Each row below is a small network's average activation on inputs in which a field has the value named, seen along a few directions.
Values that are neighbours, or in one group, have similar rows; names and order tell nothing.

Other fields vary at random and push rows far along one fixed direction, the same in every table; ignore that.

Field Sibir:
t22: [-1.08 -0.86 -0.96 -2.39 -1.01  0.02  2.85 -0.44 -0.30 -0.09 -1.70  2.11]
t1: [ 0.80 -0.68 -1.13 -1.83 -2.42  0.25 -0.73 -0.14 -0.19 -1.92  1.41  1.45]
t17: [-1.54 -0.96  1.85 -1.18  1.38  0.59 -0.78  0.60 -2.29  0.44  1.20 -0.96]
t20: [-0.59 -0.29  2.42 -0.24  1.81 -0.31 -0.99  2.05 -0.34 -0.14  1.18 -2.54]
t8: [ 1.15  0.67  0.14 -0.16 -1.72 -1.60 -1.10  1.40  2.60 -2.72 -0.43 -0.85]
t10: [ 0.09  0.33  1.54  1.27  2.28  0.20 -0.26 -0.01  1.88  1.91  0.35 -1.00]
t18: [ 0.50  0.04 -1.79  2.18 -0.56 -1.48  0.35  0.81  1.91 -1.09  1.05 -1.63]
t13: [ 1.79 -1.12  1.94 -3.59 -2.17  0.33 -4.84  0.49 -0.13 -1.95  4.84 -1.24]
t11: [-1.21  1.68 -1.67  3.35  3.56  1.38  5.12 -2.50  0.21  4.47 -5.74  1.98]
t19: [-2.36 -0.26  0.33 -1.45  2.50  2.59  5.51 -1.95 -0.42  4.89 -6.92  5.79]
t14: [ 1.04  0.18 -1.09 -0.04 -2.10  0.52  1.06 -1.48  2.23 -0.41 -1.09  1.63]
t3: [-0.20  1.13 -1.68  2.66  2.70  1.83  2.97 -3.86 -0.75  3.24 -3.97  2.18]
t24: [-1.31  0.24 -3.60  1.30  0.23  1.55  2.53 -1.78 -1.39  1.60 -2.35  3.48]
t6: [ 0.94 -0.22  2.48 -0.66 -0.83 -0.68 -2.88  1.52  3.06 -1.08  0.88 -1.67]
t23: [-1.34 -0.19 -2.46 -0.62 -1.33 -0.64  0.71  1.09 -2.22 -0.32  0.69 -0.12]
t16: [ 1.71  0.23 -2.27  1.98 -2.18 -0.55 -2.04  0.83  0.62 -1.95  3.26 -0.98]
t25: [ 2.01 -0.39  2.68  0.47 -1.47  0.50 -5.48  0.53  0.12 -2.42  6.03 -4.17]
t9: [ 0.05  0.59 -1.41  1.17  1.63  0.80  1.36 -2.27 -2.36  1.47 -0.50  1.64]
t7: [ 1.28 -0.44  1.80 -0.08 -1.09  0.47 -1.43 -1.08  2.12  0.79  0.50  0.94]
t5: [-0.27 -0.04 -1.01 -0.51 -1.41 -2.89 -1.82  3.13 -0.23 -3.38  2.89 -4.19]
t21: [-1.74  0.12  1.99 -1.02  1.40  0.14  1.70  0.63  1.46  1.98 -4.54  2.13]
t2: [-1.64  0.64 -0.48 -0.25  0.12 -1.13  4.18 -0.11  1.05  0.86 -5.20  2.89]
t12: [ 1.95 -1.15  1.19 -1.47 -1.32 -2.69 -6.19  3.62 -2.86 -4.93  7.34 -5.55]
t15: [ 1.14  0.63  0.61  0.38  0.28 -1.91 -0.85  1.65 -1.71 -1.43  2.03 -3.58]
t4: [-1.16  0.12  0.56  0.74  1.72  2.71  1.06 -2.72 -2.05  2.19 -1.22  2.28]
Sibir is arranged as a network in which each value has 4 neighbours.
- Name the neighbours of t16, in listed order. => t18, t14, t3, t24
- Name the neighbours of t19, in listed order. => t22, t17, t13, t21
- Name the neighbours of t10, in listed order. => t20, t11, t6, t25
Each value of Sibir is a pair of two hidden parts, and every pair occurs once (5 first parts, 5 second parts).
- t20 and t2 share the first part; t20 and t10 share the second. Which value has the first part of t10 and the second part of t2? => t8
- t11 and t6 share the first part; t11 and t3 share the second. Which value has the first part of t3 and the second part of t6? => t7
- t5 and t15 share the first part; t5 and t23 share the second. Which value has the first part of t23 and the second part of t15? => t12
